These are the activations of a small neural network, seen along a few directions. Each row is one input.
In each table, some parts of the input vary, and every possible input appears once, in random order.
A made-up example of a description, with smaller parts first: one of 6 places along a line, together with either a single point or one of 9 places around a ring or (one of 3 separate values, together with one of 8 places around a ring).
Shared parts are said once, and a part with two or three values counts as separate values.
(in the rows, 128 means zero)

Other details of the inputs vary at random and push rows far along three fixed directions, the same in every table; ignore that.

Table:
x1: [112 103  95 147 100 132 143 120  65 134 142 130 126]
x2: [ 83 117 172 150 157 108 134 124 167 107 126 134 141]
x3: [124 138  89 134 146 132  81 156 131 153 152 138 104]
x4: [137 115 133 147  83 133 163 127  39 123 119 105 145]
x5: [143 132 183 152  82 117 148 108  79 115 102  83 151]
x6: [ 81 108 121 128 133 111 132 125 151 118 132 141 131]
x7: [128 142  80  89  98 138 108 140 120 146 135 154 110]
x8: [130 118  98 120  74 121 158 128  85 135 130 136 137]
x9: [177 124 120 148 104 165 137 125 128 135 129  84 139]
x10: [108  91  58  94  93 142 184  88 115  96 146 116 126]
x11: [ 90 129 176 119 151 107 140 138 166  98 111 126 149]
x12: [147 141 129 168 121 139 117 141  80 132 113 112 126]
x13: [ 98 145 180 114 147 100 137 110 166  98 125 136 141]
x14: [151 159 183 168 138 125  71 127 147 146 121  95 126]
x15: [174 161 190 152 137 118  74 123 145 143 124 115 136]
x16: [128 151  82 132 148 132  87 165 128 139 131 138 102]
x17: [ 78 121 178 133 143 121 121 106 171 107 113 134 136]
x18: [149 137  94 117 135 123  85 156 139 152 149 159 117]
x19: [153 135 134 156 100 127 117 124 104 163 125 119 145]
x20: [104 105  58  87 117 110 125 134 131 131 150 177 120]
x21: [166 166 118 130 128 133  87 170 134 160 139 135 118]
x22: [151 138 138 160 121 136 118 124  82 157 137 124 141]
x23: [152 141 125 164 103 131 110 144 106 141 102 107 128]
x24: [145 122 115 135 116 121 120 130  97 138 144 147 132]
x25: [166 173 192 158 154 137  95 151 129 142 129 119 139]
x26: [160 100 118 123 123 134 176 117  99 135 124 114 112]
x27: [111 119 161 130 179 151 159 112 173  85 139 115 146]
x28: [ 91 130 177 124 156 108 143 141 161  96 116 129 146]
x29: [117  67 163 129 113 112 237  84 110  95 104 115 142]
x30: [152 168 105 137 130 130  67 150 132 146 117 113 102]
x31: [163 103 104 111 118 133 159 127 124 146 118 116 109]
x32: [128 130  94  75 212 136 116 155 187 134 147 155  84]
x33: [113 119 159 132 172 145 160 112 180  86 138 112 145]
x34: [ 99 109  65  75 109 123 116 120 131 129 143 181 113]
x35: [ 81  94  63 122  95 112 173 125  90 104 120 148 123]
x36: [146 139  97 140 120 131 107 137  95 165 147 136 126]
x37: [121 135  77  91 184 153 108 155 213 118 159 138 110]
x38: [142 122 113 131 123 127 119 130  90 137 146 151 131]
x39: [112 121 100  89 144 162 131 116 186 106 136 128 120]
x40: [ 86 133 183 107 142 120 131 124 165  96 103 130 141]
x41: [195 150 184 136 156 134 109 123 160 149 108  86 108]
x42: [154 135 135 161 106 127 121 128  99 161 130 122 143]
x43: [149 146 136 154  95 145 101 130 104 139  93 108 122]
x44: [156 145 144 147 113 134 115 153  87 140 122 103 133]
x45: [ 96 138 116 106 148 106 111 112 157 131 142 150 126]
x46: [ 87 130 179 124 146 118 129  98 169 118 116 146 148]
x47: [ 87  99 170 139  99 103 213  92  86  85 122 135 164]
x48: [121  98  59  58 128 139 152 120 144 135 127 151  85]
Each input here is: one of 6 places along a line, together with either one of 2 separate values or one of 6 places around a ring.
Q: The inputs of x27 and x33 match in every part but the place on the line of 6. If x12 is changed in the same way as x27 into x33, which row does it become?
A: x16
Q: The inputs of x37 and x9 match in every part but the place on the line of 6. If x42 is changed in the same way as x37 into x9, which row does it become?
A: x19
Q: Which other rows does x29 become when the choice among 2 separate values takes its other values? List them by row number.
A: x37
Q: Which other rows does x3 become when the place on the ring of 6 takes its other values? List them by row number.
A: x16, x24, x36, x44, x47
Q: Which other rows agree with x48 in the place on the line of 6? List them by row number.
A: x7, x17, x34, x39, x40, x43, x46
Q: Start at x42 and move only the place on the ring of 6, one step at a time. The first step leads to x18. Which rows follow, in order?
A: x21, x28, x35, x2

Table:
x49: [ 74  71 138  97 134 112 241  80 115  78 147 153 164]
x50: [149 133  98 126 100 152  83 122 125 156 129 120 113]
x51: [141  88  32 122  85 154 164 122  52 136 136 130 106]
x52: [116 149 142  73 195 116 114 160 188 116 139 153 111]
x53: [171 158 115 148 123 154  95 171 118 141 124  85 112]
x54: [ 74 116 133  82 173  97 112 110 222 113 136 172 118]
x55: [158 138  82 146 131 165 117 152 121 143 154 100 126]
x56: [102 131 250 172 133 127 140  86 184  75  96  86 185]
x57: [ 92 107 195 122 177  90 170 114 172  94 107 133 131]
x58: [ 88 123 147 183  65  90 131 143  27 140 118 163 169]
x59: [ 29 117  56 127 106  72 127 123  52 111 168 196 137]
x60: [204 133 217 220 118 165 141 107  85 152 109  56 157]
x61: [154 152 115  89 123 137  79 136 157 152 147 147 120]
x62: [177 151 107 105 159 146 102 161 140 147 150 143 111]
x63: [211 149 124 155 147 142  85 157 128 176 131 116 101]
x64: [152 169  93 126  97 150  71 155 136 148 116 102 113]
x65: [119  91 106 141  22 131 189  77  36 124  94 105 133]
x66: [ 81 142 139  79 180  92 100 129 224 121 115 166 106]
x67: [138 125 249 183 145 129 159 107 126 101  84  76 150]
x68: [157 149 109 146 152 158 102 160 147 124 136 107 121]
x69: [156 122  94 124 159 132 120 140 141 163 152 135 110]
x70: [ 72 104  76  49  92 104 174 104 120 104 128 173 124]
Q: What do these inputs look like to the network?
A: either one of 2 separate values or (one of 4 places along a line, together with one of 5 places along a line)
Q: Start at x52 and move only the place on the line of 4, one step at a time. The first step leads to x57. Which rows follow, in order?
A: x67, x53
Q: List by row number the other inputs of the same sort as x59.
A: x58

Table:
x71: [157 161 110 128 127 128  72 162 123 164 130 128 107]
x72: [116  89  59  90 106 144 173 118 122 117 135 125 112]
x73: [163 151 128 122 193 152 100 159 173 146 143 121 108]
x74: [124 122 223 183 101 117 163  96  90 104  94  99 166]
x75: [169 161 109 139 126 131  60 161 124 178 135 128 108]
x76: [ 86 121 168  83 192 122 144 108 219  87 128 141 127]
x77: [173 168 114 136 123 133  62 170 123 175 137 129 116]
x78: [ 88 103  70 105 107 112 144 120 103 126 138 162 121]
x79: [124 138 205 130 198 133 131 124 230  96 109 108 137]
x80: [173 127 189 205  51 133 153 103  33 137 108  79 173]
x81: [152 113 181 183  60 123 169 101  46 128 103 100 169]
x82: [ 71 113  95  95 135 106 142 125 133 106 132 164 122]
x83: [ 77 106  67 107 113 112 142 118 108 117 146 159 124]
x84: [ 99  95 142 108 128 126 197  88 152  87 118 126 137]
x85: [170 168 112 141 126 144  58 170 120 170 140 129 116]
x86: [126 141 228 125 196 126 132 107 223  93 108 113 142]
x87: [ 87 113  64 105 101 117 143 124  89 117 140 150 121]
x88: [168 157 108 149 118 142  65 156 110 173 135 125 112]
x89: [111  85  59  97 134 131 180 123 113 109 153 144 112]
Q: What do these inputs look like to the network?
A: either one of 2 separate values or one of 5 places along a line or (one of 3 separate values, together with one of 4 places along a line)
Q: Which other rows does x87 become when the choice among 3 separate values takes its other values? List them by row number.
A: x80, x83

Table:
x90: [163 162 139 133 130 131  80 146 142 155 129 123 123]
x91: [106 106  72 120  93 127 154 130  82 120 139 141 129]
x92: [146 123 171 152  99 124 138 113 100 137 112 115 145]
x93: [152 129 168 167 102 129 140 118  81 129 119 107 147]
x94: [127  99  71  99  99 137 170 118  94 120 128 124 112]
x95: [ 74 105 118 115 135 108 156 114 140  99 125 149 132]
x96: [122  95  65 115  96 144 165 113 102 124 143 128 125]
x97: [130 149 116 131 147 132  94 153 137 142 136 131 119]
x98: [140 124 198 173 114 119 146 103 106 120 103 104 150]
x99: [146 121  83 136  87 133 124 129  75 149 128 124 117]
x100: [160 114 197 165 121 137 163  96 121 124 116  99 156]
x101: [145 123  86 128  80 135 121 127  77 150 130 122 119]
x102: [142 124 198 172 113 113 149 107 109 122 104 105 153]
x103: [161 148 164 144 165 147  99 131 170 136 131 107 129]
x104: [159 113  78 122 100 142 141 123 100 148 145 121 120]
x105: [135 149 118 128 148 131  93 151 134 137 139 135 120]
x106: [135 122 110 126  94 121 131 125  98 142 128 128 127]
x107: [161 147 178 148 167 144 104 126 172 134 129 107 131]
x108: [139 159 171 151 165 130  90 145 152 137 125 119 130]
x109: [ 30  83 163 102 139  90 202  78 153  62 119 157 152]
x110: [151 117 181 166 119 142 156 100 123 118 117  91 153]
x111: [127 125 104 141 104 132 133 135  92 135 130 125 130]
x112: [ 83 140  94  81 166 119  99 138 184 116 144 166 112]
x113: [138 148  86 113 119 137  87 147 132 148 137 135 113]
x114: [ 74 141 171 114 204 107 117 133 201  99 133 155 130]
x115: [142 162 168 144 144 135  84 142 165 134 119 117 134]
x116: [ 92 103 117  97 142 125 175 115 150  92 122 131 125]
x117: [127 149 102 104 140 130  88 142 151 141 140 146 111]
x118: [120 121 102 123 100 127 127 126 107 133 128 128 126]
x119: [149 122  88 133  92 132 131 136  69 157 136 133 122]
x120: [156 122 168 166  98 124 141 114  88 140 109 112 143]
x121: [ 80 133  91  95 172 117 104 149 185 116 139 164 109]
x122: [140 153 160 134 167 126  92 152 157 137 133 139 129]
x123: [149 159 152 143 156 125  89 153 145 149 131 125 125]
x124: [134 126 184 148 109 121 145 105 118 122 111 121 153]
x125: [139 148 120 126 146 124  97 154 136 141 141 138 122]
x126: [122 142  99 119 144 130 100 154 135 133 142 141 119]
x127: [139 117  98 115 112 144 150 132 118 124 122 113 116]
x128: [126 116  72  86 132 136 142 134 132 126 136 136 100]
x129: [103 122  71 101 114 128 118 139 128 131 138 147 114]
x130: [ 52  78 162  93 153  97 228  85 165  56 114 143 146]
x131: [159 138 120 107 151 142 114 148 152 143 127 125 107]
Q: The inputs of x90 and x117 match in every part but one. If x104 is changed in the same way as x90 into x117, which row does it become?
A: x107
Q: The inputs of x103 and x96 match in every part but one. If x94 is changed in the same way as x103 into x96, which row does it become?
A: x127
Q: What do these inputs look like to the network?
A: one of 6 places along a line, together with either one of 2 separate values or one of 5 places along a line
Q: Which other rows does x130 become when the choice among 2 separate values takes its other values? List them by row number.
A: x104
Q: Which other rows does x116 become when the choice among 2 separate values takes its other values? List them by row number.
A: x110
Q: Which other rows agree with x92 in the place on the line of 6? List them by row number.
A: x100, x119, x120, x122, x124, x131
